A small network was trained on invented records. Each row is its activation on one of them, seen along a few directions.
Each row is followed by the record's values for the fields L, U, K, B, D, F.
A field that a record lacks is left out.
The largest differences between rows may come from other fields.
In the rows, 500 means zero.
Random noise pushes rows far along 2 fixed directions. That doesn't count. These rows show it; they differ only by the noise:
[497 494 621 277 560 341 271 556 612 419 790 713 570 592 386 210 562 588
 544]
[427 423 560 469 633 441 381 620 328 552 589 585 613 534 426 408 520 552
 237]
[571 489 438 407 601 459 520 538 742 502 607 675 637 609 599 457 439 466
 497]
[478 446 513 452 623 451 437 591 474 537 589 615 623 561 492 433 489 519
 325]

[566 488 465 616 521 493 615 512 519 546 374 363 462 435 629 675 466 479
 499] => L=l2, U=u1, F=f2
[443 455 467 361 487 382 443 493 589 488 582 569 539 512 471 367 451 609
 576] => L=l1, U=u2, K=k2, B=b1, D=d1, F=f1
[437 489 596 556 503 535 382 536 204 503 533 446 474 509 376 411 595 473
 357] => L=l1, U=u2, F=f1
[501 491 460 445 463 397 428 503 507 471 543 497 502 476 468 442 518 565
 562] => L=l1, U=u1, F=f1
[523 492 476 524 502 543 511 479 480 511 480 464 503 536 523 477 532 435
 509] => L=l1, U=u2, F=f1
[423 411 588 534 478 487 390 547 167 491 455 424 431 396 378 460 609 611
 367] => L=l2, U=u2, F=f1
[570 503 450 401 516 541 544 529 771 522 562 591 595 569 596 401 402 464
 564] => L=l2, U=u2, K=k2, B=b1, D=d2, F=f1
[461 486 580 527 547 536 438 513 294 545 452 416 457 501 463 505 574 455
 363] => L=l2, U=u2, F=f2
[448 600 755 362 473 488 232 491 323 384 777 559 394 554 208 220 626 478
 532] => L=l1, U=u1, K=k1, B=b2, D=d2, F=f2
[643 592 402 562 470 565 700 460 730 508 358 484 501 526 703 709 432 316
 632] => L=l2, U=u1, F=f2
[408 415 548 353 510 392 441 579 535 465 578 519 502 462 447 381 518 669
 584] => L=l2, U=u2, K=k2, B=b2, D=d2, F=f1
[452 359 321 491 581 460 546 581 500 604 471 560 661 481 587 546 426 596
 343] => L=l1, U=u2, F=f1
[474 497 565 399 466 411 407 532 480 456 678 597 515 511 425 352 562 510
 537] => L=l1, U=u2, F=f2
[428 386 368 590 525 547 619 577 444 613 392 465 601 394 554 654 424 603
 380] => L=l1, U=u2, K=k1, B=b1, D=d2, F=f1
[590 550 432 476 503 543 542 450 673 465 565 540 537 591 606 475 482 406
 619] => L=l1, U=u2, F=f1
[538 485 454 433 441 430 525 477 647 477 530 552 511 460 516 484 502 503
 601] => L=l1, U=u1, F=f2
[518 472 569 321 557 466 349 592 562 477 744 663 628 601 500 238 518 523
 453] => L=l2, U=u2, F=f1
[517 553 556 535 429 548 541 442 538 531 438 491 444 500 501 565 512 474
 575] => L=l2, U=u2, K=k1, B=b1, D=d1, F=f2
[472 429 363 579 561 524 606 550 572 543 314 439 512 415 600 674 378 503
 472] => L=l2, U=u1, K=k2, B=b2, D=d1, F=f1
[574 539 487 545 434 492 552 402 644 444 427 447 457 422 548 516 465 535
 695] => L=l1, U=u1, K=k2, B=b1, D=d1, F=f1
[468 523 475 559 527 526 622 479 457 508 420 402 477 464 532 608 522 516
 496] => L=l1, U=u2, K=k2, B=b2, D=d2, F=f2
[415 435 586 432 500 464 388 531 301 530 541 490 516 442 355 416 538 646
 476] => L=l1, U=u2, K=k1, B=b1, D=d2, F=f1
[399 540 704 526 529 468 417 506 289 453 531 461 426 499 407 412 575 519
 436] => L=l2, U=u2, K=k2, B=b2, D=d1, F=f2
[493 472 386 559 479 473 534 503 485 527 407 449 512 458 548 602 467 526
 485] => L=l1, U=u1, F=f1
[531 555 501 460 456 450 496 429 671 409 552 527 436 457 518 411 502 577
 746] => L=l1, U=u2, K=k2, B=b2, D=d1, F=f1
[489 452 460 480 466 431 433 474 554 473 504 490 485 497 490 485 525 580
 572] => L=l1, U=u1, F=f1
[500 517 410 565 495 551 638 498 585 498 408 478 504 454 539 655 440 437
 530] => L=l1, U=u1, K=k2, B=b2, D=d2, F=f2
[584 638 599 483 435 597 461 420 672 425 572 577 404 627 504 406 496 377
 694] => L=l2, U=u2, K=k1, B=b1, D=d1, F=f1
[547 466 471 459 477 488 490 462 621 436 549 550 485 538 518 441 514 503
 624] => L=l1, U=u2, F=f1
[602 545 420 608 476 551 671 421 582 508 372 425 481 481 635 706 471 387
 579] => L=l1, U=u1, F=f2
[532 555 540 400 527 563 491 454 591 480 632 572 502 572 477 407 516 442
 564] => L=l1, U=u2, K=k1, B=b2, D=d2, F=f2
[496 506 479 493 550 521 601 470 482 493 471 467 473 475 493 524 502 498
 486] => L=l1, U=u2, K=k2, B=b2, D=d2, F=f2
[472 410 492 626 523 518 539 575 231 556 392 420 473 410 487 581 499 565
 322] => L=l2, U=u2, F=f1
[503 463 339 529 511 490 666 513 689 541 402 495 574 441 611 609 437 578
 605] => L=l1, U=u2, K=k2, B=b2, D=d2, F=f1
[513 453 389 606 540 521 550 505 501 535 419 491 531 544 571 607 452 474
 435] => L=l1, U=u2, F=f1
[522 464 374 551 521 515 534 482 530 524 448 481 526 506 590 572 466 506
 487] => L=l1, U=u2, F=f1
[397 536 560 586 509 563 474 515 282 560 473 454 441 487 417 531 538 443
 358] => L=l1, U=u2, K=k1, B=b2, D=d1, F=f2
[537 509 479 516 498 560 530 467 552 525 464 456 492 510 486 525 495 511
 588] => L=l1, U=u2, K=k1, B=b1, D=d2, F=f1
[477 561 560 471 440 458 495 460 469 448 465 443 369 444 477 441 538 564
 620] => L=l2, U=u2, K=k2, B=b2, D=d1, F=f1
[371 361 489 474 544 434 396 612 279 572 520 542 578 472 389 409 532 609
 312] => L=l1, U=u2, F=f1
[590 466 349 488 555 549 607 503 654 522 542 573 609 570 648 520 407 424
 500] => L=l1, U=u2, F=f1
[562 555 458 414 507 459 475 543 711 473 645 649 580 625 585 412 470 459
 577] => L=l2, U=u2, F=f1
[496 513 427 595 572 549 587 536 402 589 472 507 581 550 574 594 462 377
 327] => L=l1, U=u2, F=f2
[433 406 533 539 473 465 444 583 289 523 469 450 453 403 466 497 550 623
 384] => L=l2, U=u2, F=f1
[573 526 378 454 415 448 529 438 762 445 499 533 494 507 596 531 473 500
 720] => L=l1, U=u1, F=f1
[595 540 441 468 477 539 567 434 632 465 537 509 499 549 574 529 464 364
 547] => L=l1, U=u1, F=f2
[510 478 519 511 503 482 458 483 385 495 481 447 486 474 459 466 567 550
 512] => L=l1, U=u2, F=f1
[487 540 560 495 446 404 436 479 528 470 536 461 458 401 407 432 522 564
 581] => L=l1, U=u1, K=k2, B=b1, D=d2, F=f2

Here are new rows. What are their fields?
[518 448 498 591 520 561 581 511 426 574 423 459 444 484 564 606 492 436
 382] => L=l2, U=u2, F=f2
[528 517 533 523 517 533 586 429 483 500 458 485 514 534 511 508 448 416
 436] => L=l1, U=u1, K=k2, B=b1, D=d1, F=f2
[558 457 319 453 567 491 600 571 670 570 462 579 604 542 662 580 364 446
 504] => L=l2, U=u2, F=f1
[454 521 558 523 590 573 473 484 317 522 515 499 477 486 431 443 496 412
 336] => L=l1, U=u2, K=k2, B=b2, D=d1, F=f2
[561 504 378 403 543 514 504 520 760 512 594 667 572 592 546 452 388 539
 559] => L=l2, U=u2, K=k1, B=b1, D=d2, F=f1
[459 475 581 544 488 504 390 518 254 497 494 435 476 481 375 425 587 497
 387] => L=l1, U=u1, F=f1
[499 448 546 510 487 507 452 543 380 479 428 419 435 444 483 530 530 513
 460] => L=l2, U=u1, F=f1
[450 486 396 603 599 585 606 612 427 596 354 471 618 492 566 631 432 474
 308] => L=l2, U=u2, K=k2, B=b2, D=d2, F=f1
[623 526 414 456 511 543 584 423 738 468 577 574 517 563 625 507 449 366
 603] => L=l1, U=u2, F=f2
[456 403 545 547 542 487 432 562 273 538 480 444 453 470 416 461 531 575
 335] => L=l2, U=u2, F=f1
[635 509 414 430 450 474 559 416 744 408 530 535 487 516 590 508 466 492
 736] => L=l1, U=u1, F=f1
[618 514 383 539 478 595 619 465 614 488 412 489 509 539 634 612 426 374
 488] => L=l2, U=u1, F=f1
[566 541 553 445 447 458 503 472 594 441 536 581 477 493 480 481 542 483
 607] => L=l2, U=u1, F=f2
[517 496 619 396 433 421 393 513 482 452 609 552 413 482 394 374 598 550
 578] => L=l2, U=u2, F=f2
[677 544 389 497 469 581 664 419 808 455 424 521 486 533 708 660 437 365
 649] => L=l2, U=u1, F=f2
[507 551 532 523 474 583 504 474 452 475 516 449 478 544 457 498 517 469
 532] => L=l1, U=u2, K=k1, B=b1, D=d2, F=f1
[504 549 656 462 502 509 366 508 358 473 608 503 453 525 417 342 600 449
 433] => L=l2, U=u2, F=f2
[538 459 379 570 492 535 673 479 569 541 427 474 518 447 651 657 454 466
 500] => L=l1, U=u2, F=f2
[542 463 399 539 508 580 574 482 509 517 461 478 520 518 587 556 456 430
 468] => L=l1, U=u2, F=f1
[473 467 404 574 528 510 535 502 429 567 425 460 521 465 559 603 492 502
 377] => L=l1, U=u2, F=f2
[520 468 469 398 562 482 458 536 625 532 611 627 576 586 535 426 500 502
 456] => L=l2, U=u2, F=f2
[468 438 537 501 482 504 472 538 494 461 459 460 539 396 462 497 513 632
 510] => L=l2, U=u1, K=k2, B=b1, D=d2, F=f1
[559 484 548 405 432 407 443 427 637 410 563 531 434 470 444 426 577 565
 713] => L=l1, U=u1, F=f2
[536 426 456 480 471 475 527 471 567 473 493 496 471 471 527 486 512 546
 620] => L=l1, U=u2, F=f1
